A small network was trained on invented records. Each row is its activation on one of them, seen along a few directions.
Records have a field called V. Each example row is followed by its value.
The largest differences between rows may come from other fields.
In the rows, 500 means zero.
Strong random noise was added to every row along 5 fixed directions; ignore it. To show where, here is one row again and again, with new noise each time:
[747 460 391 330 419 291 382 531 738 491 572 277 331 385 865 713 542 655
 261 376]
[329 574 445 522 534 451 505 881 547 553 596 514 469 418 485 462 674 635
 518 518]
[408 464 404 515 724 369 525 791 574 431 557 605 486 241 487 484 636 563
 578 228]
[657 405 474 505 333 435 461 697 541 439 549 568 461 471 475 606 741 541
 307 401]
[341 592 455 500 472 459 486 885 555 575 600 435 437 464 543 481 686 679
 465 595]
[487 494 389 588 324 330 483 887 553 598 684 816 509 411 304 610 712 499
 464 275]
[752 469 461 511 160 446 428 562 600 557 613 715 542 582 384 646 600 403
 304 475]

[336 490 431 517 766 344 547 542 475 491 511 498 467 296 542 503 454 558
 658 209] | v6
[527 500 615 575 542 755 510 301 371 407 322 445 617 702 432 382 558 374
 477 800] | v1
[792 358 585 418 482 577 535 324 555 303 413 507 541 506 491 487 534 435
 334 433] | v6
[391 552 557 326 842 598 591 467 596 349 469 268 502 321 629 257 282 628
 630 576] | v7
[458 482 453 535 391 401 509 581 456 560 588 627 474 454 391 563 494 513
 524 342] | v7
[474 374 485 634 487 469 490 568 321 435 440 611 490 495 381 573 682 449
 497 320] | v3
[491 434 511 499 673 541 468 478 466 370 369 288 444 467 666 490 642 574
 444 543] | v4
[636 495 485 444 507 491 464 353 598 498 508 494 507 505 572 536 395 443
 473 502] | v3
[414 524 494 547 619 588 512 527 460 466 454 528 540 492 459 411 533 469
 575 574] | v8
[336 584 550 504 398 527 564 661 448 611 609 515 505 540 389 421 432 599
 580 601] | v5
[228 566 536 560 581 535 561 502 346 570 502 502 536 517 377 396 365 513
 700 531] | v5
[412 556 446 616 352 438 458 663 428 643 551 565 478 601 450 599 668 511
 465 530] | v1
[473 630 472 523 265 547 427 554 514 673 568 477 485 682 519 541 519 515
 430 773] | v8
[482 499 562 459 744 667 557 534 556 341 409 455 588 435 486 300 511 484
 553 640] | v4
[406 488 576 505 428 557 516 525 389 484 460 342 458 572 500 470 563 610
 451 621] | v2
[196 645 527 569 498 562 558 756 457 641 582 553 519 540 367 381 558 569
 655 649] | v2

Which value of V does each new row have?
[744 315 480 427 463 434 446 460 516 318 416 368 395 432 663 646 647 538
 286 324] | v3
[433 564 424 569 475 409 464 554 499 627 545 558 496 523 508 582 538 479
 529 461] | v1
[586 537 494 541 302 532 420 286 465 615 491 536 545 692 481 592 388 363
 463 627] | v3
[455 595 405 566 328 410 472 757 560 680 667 757 506 505 373 563 585 472
 525 457] | v8
[445 552 421 589 496 446 466 540 530 609 555 699 573 496 389 539 502 389
 581 447] | v4
[839 408 504 493 286 522 399 216 554 462 444 542 540 635 530 652 514 338
 294 540] | v4
[618 332 536 555 484 535 472 393 349 345 357 432 460 540 525 577 651 469
 388 423] | v3
[484 511 492 567 560 564 485 452 487 493 456 591 584 530 421 467 530 392
 544 555] | v4
